These are the activations of a small neural network, seen along a few directions. Each row is one input.
In each table, some parts of the input vary, and every possible input appears once, in random order.
A made-up example of a description, with smaller parts first: one of 4 places along a line, together with either a single point or one of 9 places around a ring or (one of 2 separate values, together with one of 5 places around a ring).
Shared parts are said once, and a part with two or three values counts as separate values.

Other details of the inputs shift rows strongly along two fixed directions, in all tables alike. That doesn't count.
To show where, the next rows are all for the same input, with only those details redrawn:
14  1  7  36  33  -25  22  -13  12  -7  1  -20  -41  10  -62  33
16  -3  -3  -25  -30  41  0  42  16  3  -3  -8  2  3  39  -33
6  31  -25  15  16  23  10  1  4  -29  6  3  -43  26  -53  21
38  -65  48  -14  4  -36  9  28  37  48  -20  -23  9  -27  42  -36
10  54  -32  31  13  24  15  -10  2  -33  3  -2  -44  32  -69  32
16  -1  0  -23  -28  40  1  37  17  7  -4  -9  2  3  32  -35
36  -63  50  24  31  -62  19  1  37  32  -11  -33  -15  -26  -7  5
17  15  -13  -18  -19  45  3  28  6  -6  -1  -7  -7  14  10  -21

Rows:
row 1: -6  -53  51  -20  23  -46  11  -12  -1  35  -17  -15  34  -47  68  -28
row 2: 29  -25  70  44  44  -85  -1  -22  -14  7  -8  -6  -8  -19  -8  22
row 3: 23  -31  33  16  29  -14  -4  28  19  15  -4  -21  30  -22  -2  32
row 4: -24  35  -27  -44  -2  46  -4  4  -1  -9  -3  6  30  -12  32  -5
row 5: -28  2  -18  -31  -68  25  -15  5  -45  -8  7  42  18  9  55  -31
row 6: -14  -74  28  9  -20  -51  1  -5  -16  45  -21  16  48  -44  63  -21
row 7: -10  15  17  25  36  -50  17  -64  -13  -27  5  -4  -32  11  -32  24
row 8: 11  -8  2  -26  -9  15  18  -4  26  16  2  -4  -4  14  22  -5
row 9: 42  -64  55  29  34  -76  24  -7  33  34  -16  -37  -14  -27  -22  7
row 10: -51  70  -53  28  16  9  -14  -44  -26  -31  20  29  -31  14  -49  21
row 11: -7  74  -35  26  38  40  -32  -8  -22  -47  -2  10  -1  9  -61  57
row 12: -21  -10  -57  -32  -49  51  -19  33  5  15  -4  22  47  18  38  -11
row 13: -4  4  17  40  41  -46  -2  -43  -13  -46  -2  -7  -36  1  -45  7
row 14: -22  4  -2  -9  -24  -17  0  -6  -20  -3  19  18  -3  -1  26  -40
row 15: -4  11  -16  -25  -41  20  6  5  -18  1  28  14  -5  23  16  -33
row 16: -24  15  -31  28  37  -34  4  -31  1  1  5  6  -2  -10  -62  26
row 17: -12  -15  -19  -42  -68  30  -1  16  -36  8  6  31  17  32  38  -29
row 18: 4  8  -13  -10  3  17  -7  32  24  0  -16  -16  16  -12  8  -6
row 19: 2  5  12  -44  -30  25  18  3  -2  5  0  6  12  24  50  -38
row 20: -27  67  -40  20  36  20  -11  -12  -14  -48  -9  -1  -23  -7  -68  39
row 21: -27  10  -52  -28  -56  57  -22  18  -17  3  -3  31  52  -12  46  -11
row 22: -22  18  6  -3  7  8  -25  6  -16  -13  -16  -3  4  -26  29  -23
row 23: 23  15  3  -15  -17  60  -10  39  -2  -5  9  14  8  20  14  3
row 24: -16  7  -44  -33  -39  39  -9  40  19  17  14  6  36  2  35  -27
row 25: -19  34  3  -6  -1  59  -48  18  -31  -22  0  14  21  -3  34  -8
row 26: -14  7  -2  8  38  -26  20  -31  22  -2  4  -18  -16  -3  -57  62
row 27: 36  -58  95  -5  -8  -36  -6  14  17  38  -9  -6  17  -24  43  -18
row 28: 34  -58  71  31  30  -87  21  -24  18  19  -19  -36  -12  -18  -16  -11
row 29: 2  -9  -15  28  20  -34  14  -32  14  9  28  -8  -37  19  -65  28
row 30: -3  34  -72  14  -22  30  -2  -31  -23  -20  31  19  -32  54  -62  53
Changing only one part turns row 12 into row 24. The same change can be made to row 30. Which row results? -> row 29
What do these inputs look like to the network? -> one of 5 places along a line, together with one of 6 places around a ring
A walk changes only the place on the ring of 6. It starts at row 8 and steps to row 26. List the rest of the walk in order. -> row 4, row 1, row 7, row 19
A walk changes only the place on the line of 5. It starts at row 5 and steps to row 14. List the rest of the walk in order. -> row 7, row 13, row 2
A walk changes only the place on the line of 5. It starts at row 27 and steps to row 28. List the rest of the walk in order. -> row 19, row 15, row 17

Rows:
row 31: -7  24  4  24  26  -5  -10  -19  -13  -26  3  5  -18  5  -36  24
row 32: -23  47  -54  8  -4  39  -3  -20  -17  -42  10  18  -31  31  -47  22
row 33: -12  13  -13  -9  -3  3  -2  -5  -5  -5  0  3  9  -3  8  -1
row 34: 17  -45  37  12  4  -54  16  -14  5  28  -3  -10  -2  -10  5  1
row 35: 28  -17  13  -13  -9  11  5  36  29  19  -10  -19  5  -5  19  -22
row 36: -32  64  -51  -13  -7  59  -14  -5  -15  -36  17  21  -7  19  -18  8
row 37: -2  -8  19  -47  -32  31  -12  38  -2  13  -7  5  34  -17  83  -62
row 38: 12  -41  20  5  0  -43  12  -9  7  26  1  -7  10  -7  7  2
row 39: -18  42  -50  -12  -22  44  -6  4  -15  -24  10  22  -7  24  -11  -3
row 40: 6  44  -23  -7  11  48  -1  13  13  -22  2  -4  -19  18  -24  11
row 41: -8  6  -6  -2  -4  7  -10  4  -10  -2  -5  7  17  -5  8  4
row 42: 7  -57  45  10  20  -68  14  -15  14  35  -19  -23  14  -35  21  -3
row 43: 10  -36  39  22  27  -66  13  -26  9  21  -11  -16  -1  -26  -2  8
row 44: -9  -2  2  35  33  -32  -4  -22  -3  -2  2  -3  -5  -10  -40  37
row 45: 0  -30  3  -24  -29  2  -4  30  7  30  -1  0  30  -19  53  -38
row 46: -3  20  -7  -4  -10  21  -2  -5  -12  -17  15  11  -15  23  -4  -3
row 47: 7  -16  7  -8  -16  -6  3  9  -2  14  -4  3  6  -6  25  -25
row 48: -9  28  -16  -15  -23  41  -17  14  -20  -16  -1  19  13  4  24  -12
row 49: 26  -4  15  37  39  -30  22  -21  26  -5  5  -23  -38  16  -75  49
row 50: -2  -13  2  24  17  -31  14  -34  0  -2  3  -2  -21  13  -43  31
row 51: -2  -14  0  6  1  -15  4  -9  4  11  12  1  -1  3  -11  10
row 52: -6  -5  4  16  14  -14  -4  -14  -7  -4  -8  0  3  -8  -12  20
row 53: 19  9  1  -2  11  26  -4  26  13  -5  -6  -12  -1  -2  -5  9
row 54: 3  -10  9  -42  -44  32  -10  44  -5  14  -3  6  25  -7  76  -65
What do these inputs look like to the network? -> one of 4 places along a line, together with either a single point or one of 5 places along a line
Changing only the place on the line of 4 turns row 39 into row 33. The same change can be made to row 54. Which row results? -> row 37
List by row number the other rows that have the place on the line of 4 in common with row 49. -> row 34, row 38, row 46, row 50, row 51
Which other rows does row 31 become when the place on the line of 5 takes its other values? List them by row number. -> row 41, row 44, row 48, row 52
